These are the activations of a small neural network, seen along a few directions. Each row is one input.
In each table, some parts of the input vary, and every possible input appears once, in random order.
Descriptions start from the smaller parts, as in this example, which fits no table here: line(6) and (point or ring(9) or (values(3) and ring(8))).
Shared parts are said once, and a part with two or three values counts as separate values.

Other details of the inputs vary at random and push rows far along two fixed directions, the same in every table; ignore that.

Rows:
R1: [ 15  11  -3  -8  28 -11  11  23  -4 -13 -19]
R2: [ 18   2   2   2  15  -9  24  21 -12 -14 -15]
R3: [ 19 -19  35 -15  -3  -5 -28   4   6  -7  12]
R4: [-2 17 -9 17  5 -2 37 -8 10 -1  2]
R5: [  2   5  -5  -5  20 -12  19   7  -5 -11 -15]
R6: [ -8  13 -12   8  -1   3   9 -17  13  12   2]
R7: [ 10  14  -3   3  13  -7  16  15   4 -12 -13]
R8: [-10  -8   5  -1 -13  13 -21 -12   0  15   4]
R9: [ 10  -4  10 -11  14 -13  -6  33 -11 -19 -18]
R10: [  6   8 -25  15  -1  -5  35 -21   1   2  -2]
R11: [  8  -7  11  -6  11 -12   0  31 -12 -15  -9]
R12: [-17  23 -30  16  -5  -3  49 -48  13  12  12]
R13: [-10  -5   1   0 -19  16 -20 -20  -3  14  16]
R14: [-20 -18  -1   2 -28  11 -27 -16   5  13  22]
R15: [  8 -12  10 -20  11 -12 -30  33 -13  -7 -16]
R16: [ -9 -14   2  -1 -21  12 -37   1   4  10  18]
R17: [-13 -10  10  -1  -9  18 -18 -12  -2   9   6]
R18: [  0  14 -13   2   0   1   7 -11   4   6   7]
R19: [ -9 -11  15   1 -17  18 -20  -4   0   5   6]
Each input here is: point or (values(3) and line(6)).

Rows:
R20: [  2 -12  24 -21  14  -5 -44  40  -7  -9 -21]
R21: [  2  22 -19   9   7 -12  33  -1  13  -2   2]
R22: [ -7 -20  17  -7 -25  19 -61 -14  14  18  30]
R23: [-36 -20  10   6 -27  18 -32  -9  -1  18  16]
R24: [ 44  12  -5 -14  32 -28  12  26  -2 -18 -31]
R25: [  5   7 -11  -8  22 -22  14  30 -13 -21 -19]
R26: [-19 -18  16  -7 -30  27 -56 -10  -9  15  28]
R27: [ -3   9 -21  11 -16  -2  15 -34  10   9  21]
R28: [ 19 -14  14 -31  23 -16 -37  34 -13 -13 -17]
R29: [ 17  17  -5   1  19 -12  20  14  12  -8 -20]
R30: [ 14   7 -14   8  12 -17  28  21  -3  -9 -14]
R31: [ 18 -13  13 -19   6 -12 -43  59 -17 -20  -6]
R32: [-18  -3  17   1 -21  28 -31 -31  10  24  12]
R33: [ -9  -9 -10   1  -6  -4   9 -18  -6   8   2]
R34: [  1  24 -21  17  13  -7  41 -16  24   2   1]
R35: [-22  -3   5   0 -16  12 -16 -40  15  21   8]
R36: [-10   2 -14  19 -19  19  27 -40   1  15   8]
R37: [ 27   0  23   6  13 -22  60 -16  10 -23   1]
R38: [-10   4 -10  16 -12  13  23 -33  -2  17  10]
R39: [ 29 -24   6 -17  -2  -6 -34  36 -18 -13  -9]
R40: [-35  -1   4   7 -12  17 -13 -26  20  16  16]
R41: [  2  13 -27  -1  10 -19  35 -17  -5  -7  -6]
R42: [ -4  19 -25   2   8 -16  43 -30   6   3   0]
R43: [ -7   4 -18  23 -16   7  26 -16  11   4   5]
R44: [ 14  16  -1  -8  26 -10  15  35 -13 -16 -17]
R45: [ 14   2 -23   1  12 -18  38  -5 -10 -10 -20]
R46: [-30  10 -11  10  -9   5  14 -25  14  12  14]
R47: [  9  22  -6   4  30  -4  31  12   2 -10 -17]
R48: [  3 -26  14 -15   1  -2 -38  48 -23 -16 -19]
R49: [-37 -15  13  16 -35  37 -29 -20   1  25  26]
R50: [ 26  -8  17 -30  20  -9 -37  49 -27 -13 -13]
R51: [ 28  -7  40   1  22 -22  31  29  -1 -35 -11]
R52: [ -9  17 -23  28  -3  11  56 -24   3   2  -6]
R53: [-21  -3   8   4 -17  21 -24   1  -5   5  15]
R54: [ 21 -10  19 -24  19   1 -40  32 -15  -8 -10]
R55: [-11 -18  13  -9 -32  16 -58 -11   7  19  36]
R56: [-16   1  20   3  -9  24 -25  -5   8  12   2]
R57: [ 10  12 -28  16  -1 -12  46 -27   6   6   3]
- Describe the family of inputs behind these rows. => values(2) and (point or (values(3) and line(6)))
- The inputs of R46 and R42 match in every part but the values(2) part. If R40 is changed in the same way as R46 into R42, which row does it become? => R28
- Change only the line(6) part in R49. List by row number the other rows that result. => R44, R47, R52, R53, R56

Rows:
R58: [-13 -20  14 -11 -21  13 -60   3   0  10  21]
R59: [ 19  -2   7  -7  13 -11   5  23  -8 -15 -10]
R60: [ 19  -3   8  -6  13 -13   2  24  -6 -16 -13]
R61: [ -4  13  -7  13  -1   5  29 -29  12   5   4]
R62: [ -5   7   0   6   2  -2  19 -14   8   1   0]
R63: [-10 -22  25  -3 -25  21 -48   1   1   8  20]
R64: [  3   6 -15   0   6  -6   6   6 -12   0  -8]
R65: [-14   8 -15   8 -17   8   4 -30  11  19  14]
R66: [ -8   9  -6  15  -5  -1  32 -25  13   3   7]
R67: [ 17   0   7 -10  17  -9   3  20  -8 -12 -12]
R68: [  7   5  -7  -7  17  -6  -8  37 -11  -9 -18]
R69: [ 10   0  -9 -14  17 -11  -4  32 -18 -15 -23]
R70: [-15 -18  22  -5 -17  16 -38  -5   1  11  17]
R71: [ -9   8  -2  12  -5   5  18 -27  13   7   6]
R72: [ -7   9 -25  11  -2   2  25 -27   7  12   0]
R73: [ 11  -1   2  -1   9 -10  14  10  -3  -9  -5]
- Describe the family of inputs behind these rows. => line(6) or (values(2) and ring(5))
- Change only the values(2) part in R66. List by row number the other rows that result. => R62
- List by row number the other inputs of the same sort as R72. => R58, R64, R65, R68, R69

Rows:
R74: [ -5  18 -27  12  -5  -2  30 -38  14  10   9]
R75: [ 17 -18   9 -16   1  -6 -30  31 -20  -8  -6]
R76: [  2 -11  14 -13   6   2 -33  37 -15  -4 -13]
R77: [ 23  14  -1   6  19 -18  32  16   3 -17  -3]
R78: [ 24  -8  -1 -13  12 -14  -7  30 -20 -15 -14]
R79: [-28  -2   1   2 -21  22 -35 -19  10  21  20]
R80: [ 23   8  -1   7  19 -14  32  13   8 -16  -6]
R81: [  6   3 -14   5  -1  -4  20 -10  -4  -3  -1]
R82: [-15 -18   5   3 -30  18 -27 -19   0  18  21]
R83: [  9  -1  -4  -3  11  -6   9  21 -14  -9 -16]
R84: [ -8 -18  30   5 -24  14 -35  -3  10   7  19]
R85: [ -6  20  -8  15   8   2  60 -53  18   7   3]
R86: [ 16   3  -1 -17  22 -12 -15  37 -10  -8 -20]
R87: [  4   8 -11  -2  19 -30  35   7  -1 -16 -12]
R88: [-13  13 -20  19  -4   6  40 -28   5   5   1]
R89: [ 19   3 -11 -11  11 -15  -2  12  -5  -3 -10]
R90: [ 29  -5  22 -20  31 -17  -1  28 -19 -19 -22]
R91: [ -7 -20  28   1 -22  18 -36  -6  13   7  14]
R92: [  7  11 -11  -7  18  -9   3  16  -2  -3 -14]
R93: [-34 -18  12   2 -26   9 -23 -22  12  11  24]
R94: [ 28   3  17 -14  21 -17   2  51  -9 -28 -14]
R95: [-20  -7   7  -5 -16  19 -45  -2   4  13  14]
R96: [ 24  -2  -5 -19  15 -17 -16  28 -12  -9 -13]
R97: [-6 11 -9  7  7  2 16  1 -2 -1 -9]
R98: [ -3  22  -8  19   1  -1  61 -54  21   6   0]
R99: [-18  19 -19  20  -1   8  36 -27   9   7   0]
R100: [-25 -15   9   6 -27  24 -26 -13   0  18  17]
R101: [-12  13 -20  19  -4   5  41 -27   5   6   1]
R102: [ -9 -13   4  -8 -21  12 -45  -8   2  14  19]
R103: [-23 -12  13   0 -19  22 -39   1  -1  14  10]
- Describe the family of inputs behind these rows. => values(2) or line(8) or (line(4) and ring(5))
- A walk changes only the ring(5) part. It starts at R76 and steps to R100. List the rest of the walk in order. => R82, R89, R86
- Change only the line(4) part in R79. List by row number the other rows that result. => R86, R92, R95

Rows:
R104: [-25  14 -16  19  -3  18  21 -19   9  12   5]
R105: [ 12  10 -15  18   6 -17  46  -1   5 -10  -4]
R106: [ 11   8 -12  14   5 -19  39   5   3 -13  -6]
R107: [ -5 -24  24  -4 -21  19 -36 -22   6  13  19]
R108: [ 4  2 18 -3 12 -6 13  4  4 -5 -7]
R109: [-17   5 -24  13 -16   1  14 -12   5   8   6]
R110: [  4  -1   5   5  -9   7  12 -32   9   4   6]
R111: [-18  12   0  20  -1   6  33 -14  16  -3   6]
R112: [ 10  33 -27  -4  18 -15  -2  -4  25   6   1]
R113: [ -6 -12  -4 -11 -13   2 -28  -1 -10   7  10]
R114: [  6  14 -30  -1  13 -22  36  -7  -7  -6  -9]
R115: [  0   2 -20   4  -1  -7  11  11  -5   1  -6]
R116: [  3  -9  -2 -12   5  -2 -19   2  -9   2 -10]
R117: [  0 -15   8  10 -19   7 -14   3   3   5  16]
R118: [ -6  15  -4   1   6   6  12 -10  -3   5 -11]
R119: [ 10   9   4   5  22 -11  27  25  -1 -21 -14]
R120: [  1  -7  -6 -10 -12   5 -24  -2 -13   6   8]
R121: [ -8   8   1  -5  13  -7   4   5  -4  -1 -16]
R122: [-15  -5  12  -6   0   8 -25   3  -6  10  -2]
R123: [ -4  -5   8 -13  13  -2 -26  46 -15 -15 -17]
R124: [ 36   8  14 -28  24 -22 -38  46  14 -14  -3]
R125: [  1 -20  14  -3 -19   9 -27 -11  -2   8  27]
R126: [ 17  -9  -4 -12   3  -6 -24  45 -21 -10 -17]
R127: [ 38   0   2 -14  17 -23  11  25 -17 -24 -12]
R128: [ 14  -8  32 -16   9   1 -21  27  -8 -11 -11]
R129: [ 16  10 -17  -5  14  -7  17  -5  -8  -3 -21]
R130: [ -3  -7   7  -1  -6   0   5 -22  11   0   5]
R131: [ -5   5 -26  12  -7   3  19  -5   1   9   2]
R132: [-16   0   5   1  -4  15 -13 -12  -1  17   2]
R133: [-26  -5  23   5 -17  14  -6 -26  17  10  15]
R134: [ -9 -13   1  -6 -12  16 -31 -18  -1  18   5]
R135: [-15   1  10  17  -9  18   7 -10  11   5  14]
R136: [-23   8  -5  10  -9  22  -2  -6   2   7   4]
R137: [ 8  1 -3 16 -9 -2 18 -2  2 -3  4]
R138: [ 25 -22  24 -23  11 -10 -29  28 -11 -16 -12]
R139: [ -8  -4   5  -6   8   6 -22  32 -12  -6 -10]
R140: [  5   7 -19  -3  15 -14  22 -10  -1  -3 -19]
R141: [ 15  15   4   4  24 -12  43  -1   6  -6 -15]
R142: [-19  -6  22  11 -20  25 -20  -3   7   3  17]
R143: [  1 -16  13  -5 -13  -1 -22  -6  -3   1  20]
R144: [ -4   1 -21   2  -8   2   7 -21  -4  13  11]
R145: [ -4  -2  -2   4 -11  -6  14 -24   6   0  18]
- Describe the family of inputs behind these rows. => values(2) and (point or (line(4) and ring(5)))
- The inputs of R137 and R126 match in every part but the values(2) part. If R110 is changed in the same way as R137 into R126, which row does it become? => R129
